A small network was shown many inputs. Here are its activations along a few directions, one row for each input.
Each table varies a few parts of the input and shows all the possible inputs, shuffled.
Descriptions start from the smaller parts, as in this example, which fits no table here: one of 2 separate values, together with either a single point or one of 9 places around a ring or (one of 6 places along a line, together with one of 8 places around a ring).
Shared parts are said once, and a part with two or three values counts as separate values.

Other details of the inputs shift rows strongly along two fixed directions, in all tables alike. That doesn't count.

A family of inputs:
x1: 37 54 -5 39 3 -40 2 -8 20 41 -11 4 -15 22 7
x2: -8 29 7 -6 -22 -18 41 -12 6 11 -12 -19 7 36 -5
x3: -6 31 14 9 10 -21 22 0 19 19 11 -12 21 33 -10
x4: 9 -19 9 -16 17 20 -12 10 -10 -11 10 1 3 -24 -12
x5: -25 29 -7 4 -22 -5 27 -21 13 27 -2 -16 10 34 -7
x6: 39 -3 -20 18 -22 12 -33 16 -22 7 -21 11 -37 -8 16
x7: -43 12 20 -8 6 -12 32 -21 31 -13 15 -34 30 17 -12
x8: -17 -42 11 -39 17 25 3 13 -6 -29 15 -6 26 -29 -23
x9: 2 -28 5 -13 12 12 -7 -1 -10 -12 7 9 7 -29 -6
x10: 1 -27 2 -14 11 13 -7 1 -7 -12 6 11 8 -29 -5
x11: 1 -29 0 -13 12 13 -6 4 -5 -14 5 11 7 -27 -5
x12: -17 -32 12 -50 -7 48 14 12 -23 -34 6 -13 9 -10 -15
x13: 1 -29 7 -14 9 9 -12 15 -10 -15 10 13 7 -16 -8
x14: -2 -26 -1 -24 -18 26 7 0 -22 -21 -8 7 -8 -11 3
x15: 19 49 -17 40 -22 -25 12 -17 3 37 -35 6 -19 38 23
x16: 30 52 -11 38 -24 -26 12 -2 6 35 -30 -4 -23 39 16
x17: 39 -10 -11 21 3 -11 -33 15 -11 4 -9 34 -31 -17 11
x18: -39 8 10 -15 -15 2 51 -10 6 1 -6 -31 37 30 -10
x19: -44 4 6 -13 -21 0 42 -13 10 10 6 -35 33 29 -18
x20: -8 23 5 7 8 -32 27 -6 20 16 6 -14 21 27 -9
x21: -7 -9 7 -10 11 17 -19 17 -8 -34 12 -7 -7 -22 1
x22: 36 4 -5 24 2 1 -44 6 2 -12 -7 14 -46 -20 15
x23: -2 -21 0 -15 17 21 -12 -3 -9 -10 5 13 8 -26 -4
x24: 28 4 -9 24 -3 -13 -40 12 -10 -16 -9 19 -41 -24 22
x25: 25 1 -11 26 3 2 -44 -9 0 -11 -11 23 -42 -21 23
x26: 5 -29 -2 -16 13 8 -9 11 -9 -17 8 4 5 -21 -8
x27: -14 -27 -10 -14 -15 34 -11 0 -20 -6 -3 0 -4 -10 -4
x28: -3 -20 -5 -20 -19 34 -10 13 -13 -8 6 -5 -10 -11 -12
x29: -14 27 -2 9 16 -21 25 -19 18 20 4 -11 23 27 -3
x30: -18 21 -3 9 -23 -15 32 -12 7 20 -10 -26 19 32 1
x31: -6 -31 -5 -16 -22 23 -9 11 -18 -10 -2 -6 -6 -12 -10
x32: -12 30 7 8 14 -19 25 -24 16 23 3 -11 24 21 -7
x33: -12 26 3 4 -21 -16 37 -5 7 13 -17 -23 15 35 -4
x34: 36 53 -7 41 4 -40 3 -5 22 39 -12 4 -16 24 7
x35: -6 -25 2 -12 16 20 -15 4 -11 -12 9 19 9 -14 -1
x36: 45 -1 -8 18 4 -1 -39 18 -10 6 -1 31 -29 -12 16
x37: -28 -35 6 -48 -6 49 14 -2 -25 -32 1 -3 13 -11 -8
x38: 44 -5 -11 17 2 -10 -33 6 -9 6 -12 29 -30 -27 9
x39: 36 -3 -18 20 10 1 -34 -1 -9 8 -13 35 -28 -23 16
x40: -30 -42 9 -33 24 35 -1 7 -12 -25 18 6 27 -19 -15
x41: 34 -6 -20 22 11 0 -35 1 -12 7 -9 36 -29 -16 19
x42: -37 -33 13 -29 11 25 -3 8 -9 -48 19 -11 17 -30 -5
x43: -36 13 10 -16 -16 8 37 -2 10 10 9 -43 30 33 -25
x44: -19 -18 8 -16 13 18 -18 1 -1 -21 6 2 -10 -24 14
x45: 28 -10 -25 17 -33 7 -28 1 -15 11 -14 26 -43 -15 14
x46: 23 -4 -5 19 -2 -10 -37 4 -1 -4 -9 23 -46 -27 33
x47: -37 6 19 -11 10 -13 38 -9 18 5 19 -16 46 25 -16
x48: 22 50 -2 45 -8 -50 -5 -17 30 18 -13 -4 -28 23 14
x49: 36 50 -11 41 6 -41 3 -5 19 38 -8 2 -17 29 10
x50: -22 -47 4 -35 19 26 5 6 -9 -29 19 -4 27 -26 -14
x51: -19 38 19 4 7 -23 18 -3 30 10 8 -29 3 22 5
x52: -3 -29 -6 -16 -19 22 -8 13 -21 -14 -8 -9 1 -12 -3
x53: 34 49 -9 42 5 -41 2 -3 19 38 -8 5 -17 31 10
x54: -11 -21 13 -19 6 7 -16 12 1 -25 7 -4 -12 -27 7
x55: 42 -3 -9 22 9 -1 -35 19 -10 6 -5 31 -33 -14 10
x56: 6 -26 8 -16 11 10 -10 6 -10 -13 6 4 5 -27 -12
x57: 21 8 -14 26 4 -2 -42 1 -12 -13 -10 25 -39 -22 28
x58: -15 21 7 12 8 -28 29 -10 20 19 6 -5 23 27 -5
x59: -24 -46 12 -36 12 27 0 9 -10 -28 24 4 31 -21 -10
x60: -30 9 20 -17 8 -16 34 -3 19 3 20 -22 46 26 -18
x61: 37 -12 -18 23 4 -9 -30 5 -10 4 -8 34 -30 -20 18
x62: -40 10 7 -21 -24 -1 40 -8 14 9 10 -35 29 28 -26
x63: -38 13 15 -15 15 -5 32 -13 17 7 19 -15 48 29 -11
x64: -21 27 -6 8 -16 -7 27 -16 6 23 -12 -24 19 36 2
Each input here is: one of 4 places along a line, together with either one of 3 separate values or one of 5 places along a line or one of 8 places along a line.
Question: The inputs of x13 and x3 match in every part but the place on the line of 4. If x60 is changed in the same way as x13 into x3, which row does it become?
Answer: x36
Question: Which other rows does x9 become when the place on the line of 8 takes its other values? List them by row number.
Answer: x10, x11, x47, x50, x58, x59, x61
Question: Which other rows does x54 become when the place on the line of 4 takes its other values? List them by row number.
Answer: x44, x46, x51

A family of inputs:
x65: -15 5 3 -11 -12 6 23 -9 -1 0 -5 -17 9 12 -6
x66: -20 8 9 -7 8 -1 11 -6 10 -2 8 -11 13 7 -2
x67: 14 6 -7 12 4 -6 -11 -3 0 12 -5 16 -10 -1 10
x68: -15 8 8 -5 9 -1 11 -2 9 -3 7 -17 15 7 -7
x69: 17 11 -2 13 1 -8 -14 3 4 2 -2 8 -16 -1 5
x70: 22 2 -4 11 -2 -14 -7 5 0 10 -5 11 -10 -3 3
x71: -22 3 7 -3 4 -7 13 -9 10 -7 6 -11 14 6 -2
x72: -20 1 0 -7 -16 6 17 -5 1 6 1 -18 11 14 -9
x73: 15 6 -10 10 -17 1 -5 6 -10 7 -14 6 -16 9 10
x74: 26 1 -11 14 5 -2 -20 4 -6 7 -8 18 -15 -9 8
x75: 21 7 -6 12 3 -7 -10 2 0 9 -2 14 -11 1 2
x76: -4 -59 8 -36 9 39 -25 24 -23 -43 14 5 -3 -47 -9
x77: -18 -1 4 -4 5 -6 17 -10 5 0 5 -5 20 7 -5
Question: What is each input in this table made of?
Answer: either one of 3 separate values or (one of 2 separate values, together with one of 5 places along a line)
Question: Which other rows does x67 become when the choice among 2 separate values takes its other values? List them by row number.
Answer: x66
Question: Which other rows belong to the same alternative as x72? List them by row number.
Answer: x65, x73
Question: Which other rows does x70 become when the place on the line of 5 takes its other values? List them by row number.
Answer: x67, x74, x75, x77

A family of inputs:
x78: -50 -13 27 -45 23 26 32 7 5 -32 20 -42 47 1 -21
x79: 12 -25 9 -13 4 13 -28 16 -13 -40 0 10 -28 -36 10
x80: -14 -23 9 -16 2 11 -14 -2 2 -31 8 -5 -11 -33 0
x81: 3 33 -3 23 -3 -43 33 -22 22 36 -6 -11 21 28 -10
x82: 27 -11 -8 12 -4 -12 -12 16 -5 10 0 13 -5 -5 -6
x83: 32 -33 -6 -7 6 9 -17 18 -24 -14 -6 23 -7 -27 -2
x84: -45 -15 -1 -37 -43 36 45 -7 -9 -10 -10 -39 18 28 -17
x85: 40 29 -13 43 -4 -23 -35 12 5 21 -13 9 -43 3 21
x86: -59 -29 18 -46 20 24 36 -8 2 -12 25 -13 59 4 -19
x87: 9 -24 -11 1 11 26 -33 0 -18 -17 1 33 -12 -22 10
x88: 19 -5 -8 5 4 -1 -10 -6 -3 19 -4 19 -11 -13 3
x89: 42 -11 -8 3 7 6 -23 14 -18 6 -9 33 -25 -19 12
x90: -8 32 0 16 6 -18 9 -15 20 16 -3 -20 2 12 3
x91: 27 -17 -3 -7 13 26 -26 13 -20 -19 0 22 -16 -22 1
x92: 49 20 -15 34 -6 -24 -25 10 0 38 -9 28 -34 6 14
x93: 3 -10 -3 -6 10 19 -12 -7 -4 -6 5 7 -1 -15 -9
x94: -7 30 -5 27 0 -44 32 -20 18 32 -5 0 26 37 2
x95: 4 -41 1 -26 10 44 -30 24 -19 -29 19 10 -2 -30 -15
x96: -24 45 9 25 -4 -46 22 -24 31 10 -1 -13 3 31 17
x97: -3 43 -7 37 4 -32 2 -17 18 23 -11 -2 -6 26 24
x98: -23 19 -6 -8 -54 12 35 -6 -15 18 -21 -30 9 35 -5
x99: -36 7 24 -16 -1 -11 19 5 22 -17 21 -34 17 10 -14
Question: What is each input in this table made of?
Answer: either one of 2 separate values or (one of 4 places along a line, together with one of 5 places along a line)
Question: What sort of input is x84?
Answer: one of 2 separate values

A family of inputs:
x100: 39 24 -20 31 -15 -8 -14 -1 -11 28 -24 23 -32 16 19
x101: 26 50 -9 32 -18 -25 10 -5 6 34 -20 -5 -15 36 8
x102: -19 23 10 -7 -10 -2 28 -2 10 1 0 -29 12 29 -10
x103: 5 9 -2 7 18 2 -8 -1 5 13 7 8 4 5 0
x104: 39 -11 -17 16 -20 13 -47 11 -26 -12 -22 29 -56 -27 28
x105: -45 -2 15 -23 -17 -4 39 -5 11 -7 10 -36 33 16 -18
x106: -16 7 1 -5 -14 -8 34 -5 5 19 2 -16 27 27 -15
x107: 14 35 -7 42 -1 -54 4 -16 23 28 -8 8 -9 18 15
x108: -44 -26 7 -34 -9 17 34 -8 -3 -10 12 -20 42 4 -24
x109: 33 20 -14 28 -24 -23 -3 4 -1 29 -16 5 -21 14 4
x110: -39 19 7 -13 -6 2 44 -21 9 8 2 -24 37 34 -12
x111: 1 31 9 18 4 -42 18 -4 29 17 8 -15 9 23 -7
x112: -1 -31 2 -11 15 8 -14 3 -8 -24 3 14 -2 -30 7
x113: 44 26 -20 35 -19 -23 -6 -2 -6 36 -27 23 -31 18 19
x114: 21 29 -9 31 11 -24 -8 -15 8 20 -8 22 -13 9 16
x115: -47 -32 22 -55 -3 32 36 10 -3 -34 17 -38 40 -2 -30
x116: 27 40 -3 37 2 -49 5 -3 21 36 -3 2 -4 23 0
x117: 11 39 2 36 -3 -54 5 -10 27 25 -3 -1 -9 19 10
x118: -11 -50 13 -34 17 28 -20 16 -14 -45 14 6 3 -46 -3
x119: -28 23 16 -10 22 -9 37 -9 19 10 15 -19 44 31 -15
x120: -2 18 7 3 16 -21 23 -6 14 17 6 -2 23 20 -6
x121: 54 -14 -21 24 -26 -3 -45 18 -20 1 -20 29 -58 -24 16
x122: 36 -37 -12 -9 -12 30 -32 23 -33 -15 -13 22 -30 -34 4
x123: 23 -16 -9 3 -20 7 -25 9 -18 -12 -17 16 -35 -23 17
x124: -2 26 -3 20 15 -15 1 -18 15 21 2 6 3 13 6
x125: 13 -13 -10 12 13 9 -38 0 -6 -10 -1 23 -26 -27 18
x126: -37 -53 1 -43 -3 57 -9 6 -22 -40 9 -9 11 -30 -7
x127: -52 -25 21 -38 25 22 21 -5 4 -35 23 -20 43 -9 -15
x128: -24 -28 7 -34 -5 42 -3 13 -10 -27 11 -20 5 -12 -15
x129: -3 17 -13 11 -12 3 3 -15 0 19 -9 2 -6 15 6
x130: -6 43 12 11 16 -26 27 -7 23 19 7 -19 23 33 -9
x131: 5 -44 -11 -15 -9 41 -32 9 -32 -33 -10 20 -24 -36 13
x132: -35 -7 8 -23 -10 23 10 -1 0 -15 7 -25 11 2 -7
x133: 39 -10 -5 11 11 7 -44 17 -11 -16 -2 26 -38 -29 14
x134: 8 -46 9 -27 18 26 -25 23 -14 -39 13 10 -6 -43 -6
x135: -6 -21 -1 -22 -5 39 -9 13 -16 -11 3 -9 2 -10 -11
x136: -45 7 25 -26 22 7 28 -2 24 -12 29 -39 41 15 -24
x137: -26 34 16 -2 19 -13 31 -8 27 17 18 -32 36 32 -19
x138: 9 31 -12 20 -12 -6 7 -8 3 33 -11 -1 -7 30 5
x139: -8 18 14 -5 17 -19 27 0 17 8 10 -17 28 16 -15
x140: -4 -41 -6 -20 -11 27 -11 6 -23 -27 -8 9 -8 -28 6
x141: 7 -38 4 -17 16 29 -39 16 -19 -40 7 19 -19 -46 9
x142: -25 -61 -1 -36 -11 37 -6 9 -23 -37 6 -1 10 -34 -9
x143: 45 24 -15 42 2 -39 -17 -1 7 35 -10 29 -22 8 14
x144: 3 33 -8 20 -17 -27 27 -21 9 31 -17 -1 2 31 7
x145: -47 0 19 -19 16 -13 43 -17 23 3 23 -23 57 18 -25
x146: 51 11 -18 39 6 -26 -32 -7 -4 20 -18 44 -38 -13 27
x147: 18 -32 -5 -2 12 27 -55 15 -17 -28 4 26 -35 -49 16
Question: The inputs of x127 and x131 match in every part but one. If x146 is changed in the same way as x127 into x131, which row does it become?
Answer: x144
Question: The inputs of x101 and x130 match in every part but one. If x122 is changed in the same way as x101 into x130, which row does it become?
Answer: x139
Question: What is each input in this table made of?
Answer: one of 2 separate values, together with one of 4 places along a line, together with one of 6 places around a ring
Question: Which other rows does x107 become when the place on the ring of 6 takes its other values? List them by row number.
Answer: x111, x116, x117, x143, x145
Question: Which other rows does x102 become when the choice among 2 separate values takes its other values? List them by row number.
Answer: x133
